a =
[[-0.05, 0.13, 0.00, 0.09, 0.19, 0.05, -0.06],
 [0.06, -0.09, -0.21, 0.00, -0.12, 0.06, -0.17],
 [0.15, -0.27, -0.03, -0.02, -0.22, -0.14, -0.07],
 [-0.20, 0.14, -0.01, 0.17, -0.01, -0.15, -0.11],
 [0.24, 0.05, 0.10, 0.25, -0.05, 0.06, -0.08],
 [0.18, 0.03, -0.14, -0.10, -0.13, 0.04, 0.15],
 [0.07, -0.10, 0.08, -0.04, 0.04, 0.02, 0.12],
 [-0.20, 0.07, -0.23, 0.03, 0.01, -0.08, -0.29],
 [-0.13, 0.20, 0.03, 0.09, -0.02, 0.07, 0.09],
 [0.02, 0.15, 0.06, 0.20, -0.16, 0.07, 0.11]]
Rows and columns are counted from 0.
row 0 col 0 => -0.05
row 3 col 1 => 0.14
row 0 col 6 => -0.06
row 5 col 2 => -0.14
row 8 col 6 => 0.09
row 6 col 0 => 0.07
row 5 col 0 => 0.18
row 2 col 2 => -0.03
row 8 col 4 => -0.02
row 8 col 3 => 0.09
row 4 col 6 => -0.08
row 1 col 1 => -0.09
row 6 col 5 => 0.02
row 0 col 1 => 0.13
row 4 col 5 => 0.06
row 1 col 5 => 0.06
row 3 col 4 => -0.01
row 8 col 1 => 0.20
row 8 col 2 => 0.03
row 1 col 2 => -0.21
row 2 col 5 => -0.14
row 7 col 6 => -0.29
row 9 col 4 => -0.16
row 3 col 3 => 0.17
row 2 col 4 => -0.22
row 1 col 4 => -0.12
row 4 col 4 => -0.05
row 7 col 4 => 0.01

arr = ((-0.2, 1.0, -0.7, 0.0, 0.6, 1.0, -0.3, -0.9, 0.7, 0.5, 0.6, 0.8), (0.0, -1.1, 0.1, -0.9, 0.3, -0.2, 1.0, -0.1, 0.1, -0.7, 0.4, 1.7), (1.3, 0.7, 0.4, 0.3, 0.0, 0.5, 0.6, -0.1, 1.4, 0.4, 1.4, 0.8), (1.5, 1.6, -0.2, 0.8, 0.8, 0.9, 0.1, -2.2, 1.2, 0.7, 0.7, 0.3), (-0.5, 0.9, 0.3, 0.2, -0.5, -0.3, -0.6, 0.7, 1.2, 1.1, -0.6, 1.3), (0.4, 1.1, -0.2, 0.6, -0.4, 0.7, 0.3, 0.5, 0.1, 0.1, 0.3, -0.8), (0.6, 0.2, 0.9, 0.2, -0.6, -0.3, 0.1, 0.5, 0.7, 1.2, 0.3, 1.3), (-0.1, -0.1, 0.3, 0.0, -0.1, 0.6, 1.1, -0.5, 1.1, -1.2, -0.7, -1.4), (1.6, 0.7, 0.8, -0.1, 0.6, -0.1, 0.6, 1.1, 2.2, -0.7, 0.7, 0.7), (0.9, -1.1, 0.9, 1.4, -0.5, 1.0, -0.8, 0.4, 0.3, 1.1, 0.9, -0.2), (0.3, -0.1, 1.4, 1.1, 0.1, 0.4, 1.9, 0.9, 0.9, 3.0, 2.6, 3.0), (-0.4, 0.4, 1.4, 1.3, -0.3, -1.0, 1.2, -0.7, 1.5, -0.3, 0.5, 1.0))
Indices start at 0.
(0, 0): -0.2
(9, 9): 1.1
(1, 6): 1.0
(0, 2): -0.7
(1, 10): 0.4
(11, 2): 1.4
(5, 10): 0.3
(0, 4): 0.6
(1, 9): -0.7
(9, 1): -1.1
(8, 3): -0.1
(7, 7): -0.5
(6, 2): 0.9
(6, 10): 0.3
(5, 11): -0.8
(9, 6): -0.8
(4, 9): 1.1
(7, 5): 0.6
(2, 2): 0.4
(1, 8): 0.1
(4, 8): 1.2
(1, 1): -1.1
(11, 6): 1.2
(6, 8): 0.7
(8, 6): 0.6
(7, 1): -0.1
(1, 7): -0.1
(11, 1): 0.4
(9, 4): -0.5
(3, 2): -0.2
(6, 3): 0.2
(11, 9): -0.3
(8, 0): 1.6
(8, 5): -0.1

X = [-1.79 -4.90 -5.35 -2.02]
X[0]	-1.79
X[3]	-2.02

A =
[[ 93  47 235  39  47]
 [102  45  76  19  45]
 [ 90 120  19  63 120]]
A[0][0] -> 93
A[1][2] -> 76
A[1] -> [102, 45, 76, 19, 45]
A[2][4] -> 120
A[2] -> [90, 120, 19, 63, 120]
A[1][4] -> 45

data = -1.60	0.73	0.40	-2.82	-0.90	-1.41	3.75	-2.31	-5.30	-3.29	-2.09	5.76	2.57	2.44
data[0]: -1.60
data[1]: 0.73
data[2]: 0.40
data[4]: -0.90
data[7]: -2.31
data[11]: 5.76
data[10]: -2.09

grid =
array([[ 0.46, -2.56, -0.69,  2.26,  0.52, -1.03,  1.64, -0.65, -0.38,
         0.89, -0.62, -3.74,  3.35, -2.06,  3.44],
       [ 4.23,  2.35,  3.53,  2.91, -2.97,  1.77, -1.29,  4.78,  0.43,
         0.66, -0.24,  1.70,  1.37, -0.58, -1.14],
       [-1.33, -1.37,  0.69, -2.39,  1.98,  1.13,  0.42,  1.83,  2.58,
         0.16,  1.51, -2.76,  3.01,  0.92, -0.53],
       [-1.35,  0.92,  1.37,  2.56, -0.04, -4.06, -0.29, -1.12,  1.59,
        -0.97, -3.88,  1.09,  3.56,  1.22,  2.45],
       [-1.31, -3.01,  1.60,  0.87, -3.68, -0.46, -0.13,  5.40,  2.32,
         1.19,  6.65, -2.93,  2.58,  1.71,  1.48]])
grid[0][0]: 0.46
grid[0][9]: 0.89
grid[0][8]: -0.38
grid[:, 8]: [-0.38, 0.43, 2.58, 1.59, 2.32]
grid[3][2]: 1.37
grid[3][8]: 1.59
grid[3][12]: 3.56
grid[0][14]: 3.44
grid[0][11]: -3.74
grid[1][10]: -0.24
grid[2][8]: 2.58
grid[1][6]: -1.29
grid[1][12]: 1.37
grid[:, 6]: [1.64, -1.29, 0.42, -0.29, -0.13]
grid[2][10]: 1.51
grid[2][7]: 1.83
grid[4][12]: 2.58
grid[3][7]: -1.12
grid[2][2]: 0.69
grid[3]: [-1.35, 0.92, 1.37, 2.56, -0.04, -4.06, -0.29, -1.12, 1.59, -0.97, -3.88, 1.09, 3.56, 1.22, 2.45]
grid[3][11]: 1.09
grid[2][12]: 3.01
grid[1][9]: 0.66
grid[:, 14]: [3.44, -1.14, -0.53, 2.45, 1.48]
grid[3][0]: -1.35
grid[0][10]: -0.62
grid[3][6]: -0.29
grid[1][8]: 0.43
grid[4][7]: 5.40
grid[:, 12]: [3.35, 1.37, 3.01, 3.56, 2.58]
grid[0][4]: 0.52
grid[0][6]: 1.64
grid[4][9]: 1.19
grid[1][13]: -0.58

x =
[[ 0.91  0.70  1.36 -0.25  1.00  0.08  0.22 -0.01 -0.71 -1.16  0.51 -0.63
   0.53  1.76  0.90]
 [-0.45  1.14  0.83 -0.16  1.37 -0.60 -0.16 -0.10  0.30  0.06 -0.79 -0.58
  -0.45 -0.47 -0.99]
 [ 1.59  1.04  2.29 -0.42  1.41 -0.16  0.34 -0.05 -1.17 -2.22  0.37 -0.89
   0.75  3.13  1.12]
 [-2.69 -1.97 -5.82  1.08 -2.79 -0.06 -0.59  0.05  1.97  4.21 -1.12  2.18
  -1.29 -5.82 -2.11]
 [-2.55  0.33 -2.38  0.42  0.24 -0.68 -0.59 -0.09  1.85  3.04 -1.55  0.49
  -1.46 -4.61 -2.57]
 [-2.18  2.46  0.06 -0.03  2.73 -2.07 -0.69 -0.32  1.61  1.72 -3.06 -0.57
  -1.84 -3.54 -3.70]]
Rows and columns are counted from 0.
row 0 col 0: 0.91
row 2 col 11: -0.89
row 0 col 10: 0.51
row 1 col 12: -0.45
row 1 col 6: -0.16
row 3 col 14: -2.11
row 4 col 1: 0.33
row 0 col 7: -0.01
row 5 col 5: -2.07
row 4 col 6: -0.59
row 5 col 7: -0.32
row 5 col 3: -0.03
row 3 col 6: -0.59
row 1 col 0: -0.45
row 4 col 3: 0.42
row 1 col 1: 1.14
row 4 col 13: -4.61
row 3 col 5: -0.06
row 2 col 8: -1.17
row 1 col 11: -0.58
row 1 col 13: -0.47
row 3 col 2: -5.82
row 1 col 10: -0.79
row 5 col 10: -3.06
row 2 col 14: 1.12
row 0 col 1: 0.70
row 5 col 6: -0.69
row 2 col 9: -2.22
row 3 col 7: 0.05
row 0 col 3: -0.25
row 0 col 8: -0.71
row 1 col 2: 0.83
row 0 col 11: -0.63

M =
[5.10 4.69 2.04 5.41 1.66 0.92 0.72 3.00 0.73 2.72 3.82 3.71 4.91 1.99
 1.88]
M[0]: 5.10
M[1]: 4.69
M[11]: 3.71
M[7]: 3.00
M[8]: 0.73
M[3]: 5.41
M[14]: 1.88
